Each row below holds a small network's activations on one input, seen along a few directions.
Each table varies a few parts of the input and shows all the possible inputs, shuffled.
Descriptions start from the smaller parts, as in this example, which fits no table here: ring(5) and (point or line(9) or (values(3) and line(4))).
Shared parts are said once, and a part with two or three values counts as separate values.
(in the rows, 100 means zero)

Other details of the inputs shift rows strongly along two fixed directions, in all tables alike. That doesn't count.

Table:
r1: 118  90 105  96 111 105 115 128  94 102  48  63
r2:  76  89 115 111  67 111 110  70 122  96 118 114
r3: 112  95 117  99 117 109 114 133  93 108  50  66
r4: 116 107 113  87 113 115 116 132  98 109  52  67
r5: 121  95  99  92 101 109 111 130  94 104  50  61
r6: 116  97 120  97 110 114 115 138  91 103  54  69
r7:  84  77  92 102  73  94 128  61 114 116 127 113
r8:  80  88 107 113  67 113 112  67 122  94 119 114
r9:  74 129  72 117 129  59  24  78  90  70 176 160
r10: 136 133  67  89 163  50  44 127  46  92 125 118
r11:  73  86 104 113  75 109 112  64 122  98 116 108
r12: 134  93 108  80 107 100 130 122  73 119  64  67
r13:  70  90 111 107  77 120 110  70 129 100 119 117
r14: 112  97 118  97 112 111 115 135  90 106  51  68
r15: 139  94 110  79 104 102 129 124  73 117  67  68
r16:  73  93 112 107  72 121 110  72 128 100 119 121
r17:  84  79  93 101  69  97 129  63 111 114 128 115
r18:  67  90 109 107  79 117 110  69 128 103 116 116
r19: 116 104 112  89 118 112 115 130 101 112  51  65
r20: 114  91 113  94 111 103 112 131  94 103  49  63
r21:  90  82  95 100  61 101 129  66 111 111 131 120
r22: 121 137  75  99 159  59  26 145  60  68 116 119
r23:  76 103 113 106  72 120 113  67 130 104 124 118
r24:  67  87 108 109  84 114 110  66 131 106 114 114
r25: 130 143  59  98 150  64  21 142  62  70 118 120
r26:  73  93 119 116  72 117 112  71 122 101 122 118
r27:  94  88 108  98  66 106 127  56 104 115 135 117
r28: 121  92  98  93 106 107 110 128  97 107  49  59
r29:  88  80  94 100  66  99 129  65 112 111 132 116
r30: 122  93 108  94 104 110 115 133  92  96  53  65
r31: 127 140  58  99 154  63  22 141  63  71 118 116
r32:  76 145  70 113 133  69  23  76  99  74 188 167
Each input here is: line(4) and (values(2) or line(6)).
The inputs of r11 and r8 match in every part but the line(4) part. If r12 is changed in the same way as r11 into r8, which row does it become?
Answer: r27
List by row number the other rows that have the line(4) part in common with r29.
Answer: r6, r13, r15, r22, r30, r31, r32

Table:
r33: 109 110  91 100  84  96  91  86  94  96 131 118
r34: 104 112 106  99  98  93  95  81  90 107 134 121
r35:  96 103  95  92 106  88 101  81  94 105 129 127
r36:  81 110 102 106 115 106  83  84 112  99 118 121
r37:  78 103 114 119  95 105  73  97 108  74 115 119
r38:  79 113  96 109 103 102  85  91 109  97 121 116
r39:  77  54 130 110  47 124 176  46 126 135  88  75
r40: 130 115  90  95 121  96  91 158  85  93  59  77
r41:  81 112 103 111 108  95  91  90 110 104 126 123
r42:  85 107  93 106 105 109  78  89 115  93 117 117
r43: 108 110  97  99  89  96  91  86  93 101 133 118
r44:  79 104  95 107 110  95  81  81 116  92 119 108
r45: 101 107  94  96  98  95  99  85  94  99 135 121
r46: 107  69 139  91  59 153 177 124 126 129  11  33
r47:  95  87  79 107  91  80  90  84  97  94 125 118
r48:  82 110  96 110 103  97  89  93 111  99 127 119
r49:  82 103  92 108 105  95  78  83 117  90 117 109
r50:  82 108  96 105 110 109  81  87 113  95 119 116
r51:  84 111  87 112  92 101  82  94 112  90 116 116
r52:  74 106 124 120 106 103  78  92 106  80 116 123
r53:  97 102  89  91 101  91  99  83  95 101 130 123
r54: 143 107  84  76 120  91 101 147  71  95  63  82
r55:  79 111 102 105 112  97  81  80 112 100 115 114
r56: 135 101  89  92 131  82 100 138  61 104  66  65
r57: 147 112  89  81 116  94 101 149  70  94  68  80
r58:  93 101  98  98 103  82  97  81  92 105 129 120
r59: 141 107  89  75 125  91 101 146  70 101  66  82
r60:  89  90  94 106 106  77  96  78  92 106 129 120
r61: 146 117 103  80 122  96  98 144  63 104  73  75
r62: 104 106  91  97  93  95  96  88  96  98 133 122
r63:  80 109  96 104 106 100  79  83 113  95 116 110
r64:  78 106 102 109 116  92  84  78 115  96 118 112
r65:  96  98  89  98  93  86  92  85  95  99 128 117
r66:  78 114 103 110 108 100  87  88 108 102 120 120
r67:  75  46 125 103  43 125 172  55 130 129  90  80
r68:  98  94  77 113  92  81  91  78  94  95 125 110
r69:  68  53 130 108  31 147 171  53 162 116  67  65
r70: 124  59 126  81  55 132 181 119 108 124  20  37
r71: 125 114  96  88 130  99  80 146  87  96  53  70
r72:  69  58 132 105  26 152 170  55 160 121  63  67
r73:  93  99  92  97  98  85  95  83  93 101 130 116
r74:  96  94  83 111  97  82  91  77  92 101 127 109
r75: 122 109 110 103 119 104  78 159  81  70  50  78
r76: 142 115 104  79 132  92 106 145  65 105  71  82
r77: 117 110 120 100 130 104  81 157  78  78  55  76
r78: 128 113  89  90 128 108  82 150  88  89  52  76
r79:  93  87  85 106  97  81  90  83  95 100 128 117
r80: 128 115  96  93 127  97  91 158  84  99  61  77
What do these inputs look like to the network?
Answer: line(4) and (point or line(5) or line(6))
The inputs of r59 and r35 match in every part but the line(4) part. If r62 is changed in the same way as r59 into r35, which row does it become?
Answer: r76
The inputs of r41 and r48 match in every part but the line(4) part. If r52 is changed in the same way as r41 into r48, which row does it become?
Answer: r77
List by row number the other rows that have the line(4) part in common with r70.
Answer: r33, r40, r47, r51, r54, r57, r68, r69, r72, r75, r78
Which other rows does r45 become when the line(6) part takes its other values? List them by row number.
Answer: r53, r56, r61, r67, r73
Start at r64 and move only the line(4) part, one step at a time. The first step leads to r44. Which rows follow, in order?
Answer: r49, r69
